Each row below holds a small network's activations on one input, seen along a few directions.
In each table, some parts of the input vary, and every possible input appears once, in random order.
A made-up example of a description, with smaller parts first: one of 5 places around a ring, together with either a single point or (one of 2 separate values, together with one of 4 places along a line) or one of 11 places around a ring.
Shared parts are said once, and a part with two or three values counts as separate values.

Other details of the inputs shift rows strongly along two fixed directions, in all tables alike. That doesn't count.

Rows:
R1: [ 13 -46   9 -18  20  -3  23 -19  27  23 -14   0  14  15   4]
R2: [ 19 -42   7  -4   8  -9  28 -32   8  19 -16  16  11  -1 -28]
R3: [-16  35  29  -7 -13  18  -9  13  10 -46  30  -8  12 -24 -25]
R4: [-13  42  26 -22  -1  11 -25  14  16 -36   8   2  24 -22 -27]
R5: [  5 -40 -17 -20  27  -4  18 -32  10  10   7  34  22  28  12]
R6: [-10   7  30   4   1  19 -34  45   6 -51  33   7   3 -11 -12]
R7: [ -7  29  29   7 -14  24 -17  17  15 -42  25  -4  11 -21 -33]
R8: [ 20 -41   8   8   7  13  47 -20  15  21  10  15   8  -7   7]
R9: [  9 -37   6 -17  21 -17  41 -20   2  19  -7  -2  22  20  -6]
R10: [  5 -44 -15  -6  21  -2  34 -33  -5  -7  10  25  15  26  12]
R11: [-12  27  31  -3  -5  28  -9  36  22 -47  22 -20   8  -1 -11]
R12: [  5 -21 -57  30 -19 -32   7 -32 -31  78 -39 -39 -65  14  51]
R13: [  4  43  25  -5  -3  26  -4  42  10 -34  -3  14  23 -13 -20]
R14: [ 12 -67   7 -11  25 -11  -1  -9  11  19  -4  28  10   5   3]
R15: [-14  38  27  -8   3  11  -4  31   0 -50  15 -22  28   0 -14]
R16: [-15  39 -39  36 -29 -17 -66  33 -47  16 -16 -22 -63  -9  35]
R17: [ -5  69 -40  39 -38   0 -32  24 -35  28 -23 -24 -50 -18  37]
R18: [  2 -46 -13  -4  16   1  34 -34   5  -2  29  25   9  26  14]
R19: [ 10 -37   7 -18  10 -15  36 -37   2  16 -10  13  12  -4 -20]
R20: [-14  44 -39  27 -28 -22 -69  39 -44  25 -24 -12 -62  -2  26]
R21: [ 17 -47   7   5   6  -3  31 -37   5  10  -8   7  11  -8 -20]
R22: [  2  44  25  -8   1  29 -16  38  23 -28   2  14  28 -17 -10]
R23: [  8 -41   7  -9   8  -9  39 -42  -1   7  -2   3  12 -11 -12]
R24: [  8 -37   5 -21  24 -15  28 -24  15  25  -2  -2  27  15   3]
R25: [-15  40   6 -17   8  17 -18  29  -1 -57  16  24  23  20 -14]
R26: [ -4 -13 -59  30 -19 -40  13 -38 -33  86  -8 -41 -58  13  53]
R27: [-14  64 -37  20 -34 -14 -45  29 -27  28 -33 -40 -57   8  27]
R28: [ -4  37  27  -7  -4  17 -33  19  22 -33   2   6  23 -19 -34]
Description of these inputs: one of 4 places along a line, together with either one of 2 separate values or one of 5 places around a ring.
Changing only the place on the line of 4 turns R3 into R19. The same change can be made to R8. Which row results? -> R13
Change only the choice among 2 separate values in R14. List by row number the other rows that result. -> R5
Change only the place on the line of 4 in R12. List by row number the other rows that result. -> R1, R11, R27

Rows:
R29: [  0   9   0   2  -3   1 -12  11  -2   0  -6   2  -5  -2   0]
R30: [ 15 -69  -5 -11  25  -8  53 -43  12  23   4  16  17  22   8]
R31: [ -2  10  -5   0   0  -1 -14  10  -5  -4  -3   7  -2   2   3]
R32: [-5 17 -3  2 -6  3  0  1 -4 -4  2 -6 -2 -2  2]
R33: [  3  10   5   5  -7   2 -12   9   2   5 -10  -4  -5 -12  -6]
R34: [ 24 -79  12  -9  22 -10  45 -39  16  33 -13  14  16   0  -9]
R35: [ 16 -67  -4 -10  23  -9  54 -46   8  24   0  16  17  15   4]
R36: [ -1  19   2   4 -10   2   2  -1   0   1  -1 -12  -2 -12  -4]
R37: [-3 18  0  2 -8  3  1  0 -2 -1  1 -9 -2 -7 -1]
R38: [ -3   0  -2  12  -6   5 -11   9  -7 -10  12   1 -12  -5   6]
R39: [ -5  -1  -2  11  -7   3 -13   8  -7 -10  13   0 -13  -4   3]
R40: [-7 16 -9 -1 -1  2 -4  2 -3 -8  7 -1 -1  8 10]
R41: [-5 16 -6  2 -3  3 -1  5 -4 -6  4 -6 -1  6  5]
R42: [ 16 -65 -39   5  12 -29  27 -46 -11  69 -18  12 -21  22  32]
R43: [ -9  21 -45  15 -15 -21 -32  -2 -27  37 -14  -7 -40   9  32]
R44: [  1  -3  43 -23  21  24   3  27  24 -57  17  23  46   2 -31]
R45: [ 21 -78   6 -12  26 -12  44 -36  12  28  -9  19  16  10  -3]
R46: [ -2  19   3   3 -10   0   0  -3   0   1   0 -12  -3 -11  -7]
R47: [  1   9   3   3  -5   2 -12  10   1   2  -8  -1  -5  -7  -3]
R48: [ -5  -3   1  11  -5   3 -12  12  -6 -10  11  -4 -13  -3   6]
R49: [ 18 -69   6 -10  20 -10  57 -45  13  30  -3   6  16   7  -2]
R50: [ -3   7  -3  -1   1  -3 -15  13  -5  -4  -4   1  -3   5   3]
R51: [  4  -3  52 -20  14  24   2  20  30 -52  12  17  45 -16 -45]
R52: [ -2   9  -2   0  -3  -2 -15   7  -3  -2  -5   4  -5  -3  -3]
R53: [ -2  17   5   3  -9   0   1   2   1   1  -1 -17  -2  -9  -4]
R54: [-8 15 -9 -2 -2  0 -6  0 -4 -8  8 -2 -2  9  7]
R55: [  0  10  -2   1  -3   0 -13   9  -3  -1  -6   4  -4  -4   0]
R56: [ -3  -1   0  12  -6   6 -11  12  -5  -9  11  -1 -13  -3   6]
R57: [ -3  18   1   3  -8   3   2   3   0   0   1 -11  -3  -5  -1]
R58: [-4 17 -3  2 -6  3  1  4 -2 -3  2 -8 -2  0  2]
R59: [  2   2  53 -23  16  28   2  27  30 -60  15  21  49 -13 -41]
R60: [ -5   7  -6  -3   4  -2 -17  13  -3  -3   0   3  -2   9   8]
R61: [  2   7  52 -19  12  27  19  17  31 -54  20   6  48 -12 -39]
R62: [  0   8   4   1  -4   0 -13  10   0   1  -8  -4  -5  -7  -3]
R63: [ -3   9  -5   0   0  -3 -16   8  -6  -4  -2   6  -3   3   0]
R64: [-6 17 -3  1 -6  1 -2 -1 -4 -4  3 -7 -2 -1 -1]
R65: [ -9  28 -44  19 -21 -19 -18 -10 -29  35 -11 -20 -41   7  30]
R66: [ -1   9   1   2  -5  -1 -14   6  -1   1  -7   1  -5  -8  -6]
R67: [-8 14 -7 -2  0  0 -4  5 -3 -8  7 -7 -2 11 10]
R68: [  0  22 -34  23 -24 -17 -28  -4 -22  46 -26 -17 -44 -13  21]
R69: [ -6  15  -1   1  -5   1  -1   4  -3  -4   2 -12  -2   1   2]
R70: [-7 14 -5  0 -2  0 -2  5 -5 -7  3 -9 -1  7  6]
R71: [ -4  18   0   2  -8   1  -1  -2  -2  -2   2 -10  -3  -6  -4]
R72: [ -5  10  -8  -2   2   0 -16  10  -4  -3   1   9  -1   6   8]
Describe the family of inputs behind these rows. -> one of 4 places along a line, together with either a single point or (one of 2 separate values, together with one of 5 places along a line)
Changing only the place on the line of 4 turns R31 into R50. The same change can be made to R55. Which row results? -> R45
Change only the place on the line of 5 in R43. List by row number the other rows that result. -> R51, R52, R63, R66

Rows:
R73: [  3 -12 -64  31 -22 -32  14 -44 -32  86 -21 -27 -60   7  53]
R74: [-13  68  14  -4 -16  16  -9  20   3 -35   8 -18  14 -13 -18]
R75: [ 13 -48   2  -2  18  -2  12  -1   2   7  -2  24   6  10   5]
R76: [  8 -26   5  -1   5   3  41 -26   8   8   7  -2  10  -1  -1]
R77: [ 24 -53  44 -23  23   9  48 -25  32  -6  -7  21  47 -14 -43]
R78: [ -6  55  22  -3 -14  14 -31  34   6 -28  -8  -7   8 -23 -25]
R79: [  4 -32  -8 -13  22  -5  25 -14   1   1   1  16  15  28  11]
R80: [-18  80 -55  28 -43 -20 -36   1 -37  44 -21 -42 -57  -5  37]
R81: [-19  48  12  -4  -7  14 -24  29   1 -42  20 -15   7   1  -5]
R82: [  3 -30   3  -7  10  -5  32 -27   5   5  10  -3  11   7  -1]
R83: [ -4  50  27   9 -20  21 -27  35   6 -31  -1 -11   1 -32 -27]
R84: [-20  40   4  -4   0  12 -30  38  -8 -51  19  -3   5  15   2]
R85: [ 10 -20 -54  33 -28 -41  -1 -46 -34  95 -41 -26 -67 -13  29]
R86: [-11  43  22   0 -12  12 -38  37   3 -35   3  -9   2 -19 -21]
R87: [ -9  45  15  -7  -3  13 -41  44   5 -32  -1   2   8  -5 -11]
R88: [-15  45  10   0  -6  19 -23  38   2 -43  20  -8   5   5   2]
R89: [ 10 -51  33 -21  25   7  57 -31  24 -20  20  10  44   4 -26]
R90: [  9 -47   7  -7  16  -8   9 -10   7  10  -2  13   6   6  -3]
R91: [-17  49 -55  31 -31 -25 -68  26 -47  35 -22 -20 -68   4  42]
R92: [  5 -40  -5  -4  18   0  27 -10   0  -3   9  15   8  24  14]
R93: [  6 -35 -12 -11  20  -4   8 -22   2   3   6  39  13  16   3]
R94: [ -7  41  21   4 -10  18 -37  44   7 -32   5  -4   2 -17 -12]
R95: [ 11 -40   0 -11  22  -7  11  -5   3  10 -10  25  12  14   2]
R96: [ 13 -39  13  -3   6  -6  19 -20   8  14  -9   4   6 -11 -17]
R97: [  2 -44 -10  -7  18  -6   5 -22  -2  -3  14  35   7  15   3]
R98: [ 14 -45   8  -2  14  -1  13  -6  10  13  -2  16   6   3   1]
R99: [  7 -43  -9  -2  16   1  10 -18   1   0  14  38   6  12   7]
R100: [ 16 -40  13   1   8   0  20 -13  12  16  -7   8   6 -10  -8]
R101: [ -7  52  21  -4 -10  14 -35  37   7 -29  -6  -5   8 -18 -20]
R102: [  9 -23   7   1   2   3  45 -30   8   9   6  -4  10  -5  -6]
R103: [  2  -5 -67  22 -19 -38  12 -48 -31  89 -29 -26 -53  12  49]
R104: [  4 -29  -3 -13  18  -4  27 -18   8   7   3   8  15  22   7]
R105: [ -2  23  48 -23  12  26 -16  39  28 -56   9  13  42 -11 -37]
R106: [-20  75 -52  34 -48 -21 -35  -3 -42  38 -14 -49 -65 -11  32]
R107: [-16  56  10  -8  -6  15 -21  30   5 -36  12 -11  13   2  -5]
R108: [  1 -37  -1  -9  16  -5  24 -18   5   2  12   4   9  20   7]
R109: [ 17 -37  14   3   4   1  23 -16  11  17  -9   6   6 -15 -13]
R110: [  6 -32   2  -4  11   2  32 -19  10   7  10   2  10  10   7]
R111: [-12  40  21  -1  -8  11 -41  40   4 -35   5  -7   2 -14 -16]
Changing only one part turns R83 into R85. The same change can be made to R100. Which row results? -> R86
Describe the family of inputs behind these rows. -> one of 3 separate values, together with either a single point or (one of 2 separate values, together with one of 6 places along a line)
Change only the choice among 2 separate values in R107. List by row number the other rows that result. -> R105
Change only the choice among 3 separate values in R81. List by row number the other rows that result. -> R107, R110

Rows:
R112: [ 2  1  4 -6  2  1  4 -7  8  1 -5  1  8 -2 -8]
R113: [ 13 -32 -28  16  -6 -22  19 -30 -14  61 -24 -10 -30  -2  24]
R114: [  1 -13   3  -2   6  -1  -3   5   0  -6   1   6   1   7  -3]
R115: [  1  -5   6  -2  -1   0   1  -9   3  -1   3   2   5 -10 -10]
R116: [  0  -5  -1   1   3   6  11   0  -1 -10  10   3   4   7   5]
R117: [-4 -6 -1 -3  5  2  6 -4  2 -9 12 -1  5 10  5]
R118: [-3 -5 -1 -1  4  5  8 -2  3 -8 13  2  4  8  6]
R119: [  9 -34 -27  12  -5 -27  15 -33 -15  59 -23 -14 -31   1  20]
R120: [ 3 -4 -2 -3  6  4  4  1  1 -5 -2 12  6  7  2]
R121: [ 4 -5 11 -2  1  3  5  1  8  3 -1 -3  4 -8 -4]
R122: [-2 -5  0 -8  8 -4  3  1 -2 -5  2  5  8 10  0]
R123: [-24  88 -34  20 -32  -4 -63  39 -29   3  -5 -24 -42  -2  28]
R124: [  1  -6   7  -2  -1  -2   3  -7  -1  -3   0   2   3  -9 -13]
R125: [ -1 -12   4  -5   7  -3  -1   5  -1  -6   1   2   3   6   0]
R126: [ -5  38   2   5 -11   5 -12  18  -5  -7  -5 -11  -2 -10  -2]
R127: [ 0 -9  0 -1  4  2 -2 -2  1 -5  9 14  3  1  0]
R128: [ -7  32   1   7 -14   5 -21  12  -3  -8   3  -5  -8 -16  -5]
R129: [ -9  24  -2   4  -6   3 -29  22  -4 -13   3  -4  -9   1   4]
R130: [ 1  1  6 -6  3 -2  7 -5  5  2 -2 -4 10 -3 -6]
R131: [ -1 -11   4  -5   8  -1  -2   4   3  -4   3   2   5   5   4]
R132: [  5  -4   7   3  -2   3   6  -5   1  -2   0   5   4 -12  -9]
R133: [  1 -10   4  -3   7   2   0   5   5  -2   5   5   4   4   5]
R134: [ 5 -7 10  1 -1  4  3  0  9  3 -1  0  2 -7 -8]
R135: [  2   0   5  -6   1  -1   6  -6   4  -1  -7   1   6  -1 -11]
R136: [ 11 -25 -35  11  -6 -22  17 -39  -9  63 -23  -4 -27   3  22]
R137: [-2 -9  0 -3  5 -1 -4 -4  0 -7  8 11  4  2 -1]
R138: [ 7 -7 10  4 -1  5  6  2  5  1 -5  0  2 -8 -8]
R139: [ -4  -7  -1  -3   4   0   8  -3  -2 -11  10  -1   3  11   2]
R140: [-11  35 -40  15 -19 -16 -33   4 -27  25 -16 -13 -39   8  26]
R141: [  4 -12   3   2   5   4   0   7   2  -5   1   9   2   4   1]
R142: [ -8  11  23 -11   7  13 -12  20   6 -46  17  14  22  -2 -21]
R143: [ 1  0  6  0 -2  5 14 -7  7 -2  7 -6  4 -4 -3]
R144: [ 4 -7 10 -1  0  1  1 -2  8  1 -3 -3  3 -6 -9]
R145: [ 2 -3  0 -4  7  2  7  4 -1 -4  2  8  8  7  4]
R146: [-1 -2  6 -1 -2  1 13 -7  2 -6  4 -9  4 -1 -7]
R147: [ 1  0  7 -6  2 -3  9 -3  1  0 -4 -4  8 -2 -9]
R148: [ 3  2  7 -4  2  1  9 -3  7  4 -1 -1  9 -4 -5]
R149: [-2 -4  0 -8  9 -2  2  0  2 -3  4  5 10  9  3]
R150: [ 6  1  5 -2  0  5  9 -3  5  0 -8  4  7 -5 -7]
R151: [ 1 -3 -2 -6  6  4  1 -1  5 -3  2 12  7  8  2]
R152: [  2 -11   3  -1   5   4  -3   5   6  -3   4   8   2   5   1]
R153: [-1 -1  6 -1 -1  2 12 -9  6 -4  6 -9  5 -2 -4]
R154: [ 2 -6 10 -3  2  0  3 -1  7  2 -2 -6  5 -7 -5]
R155: [-10  32  -8  -1  -5   3 -26  16  -4 -14   1  -1  -4   5   5]
R156: [ 2 -9  0  1  4  3  1  0 -3 -7  6 14  3  0  0]
R157: [ 3 -1  6  3 -3  6 17 -5  3 -4  4 -6  4 -5 -4]
R158: [  4  -9  10  -1   0  -1   2   0   4  -1  -5  -3   2  -5 -12]
R159: [ -6  25  -1   6  -6   5 -22  26  -7 -13   0  -4  -8  -2   7]
Changing only one part turns R117 into R116. The same change can be made to R153. Which row results? -> R157
Describe the family of inputs behind these rows. -> one of 2 separate values, together with one of 4 places along a line, together with either a single point or one of 5 places around a ring
Start at R141 and move only the place on the line of 4, one step at a time. The first step leads to R152. Which rows follow, in order? -> R129, R114
Start at R147 and move only the place on the line of 4, one step at a time. The first step leads to R130. Which rows follow, in order? -> R148, R126
Change only the choice among 2 separate values in R139. List by row number the other rows that result. -> R146
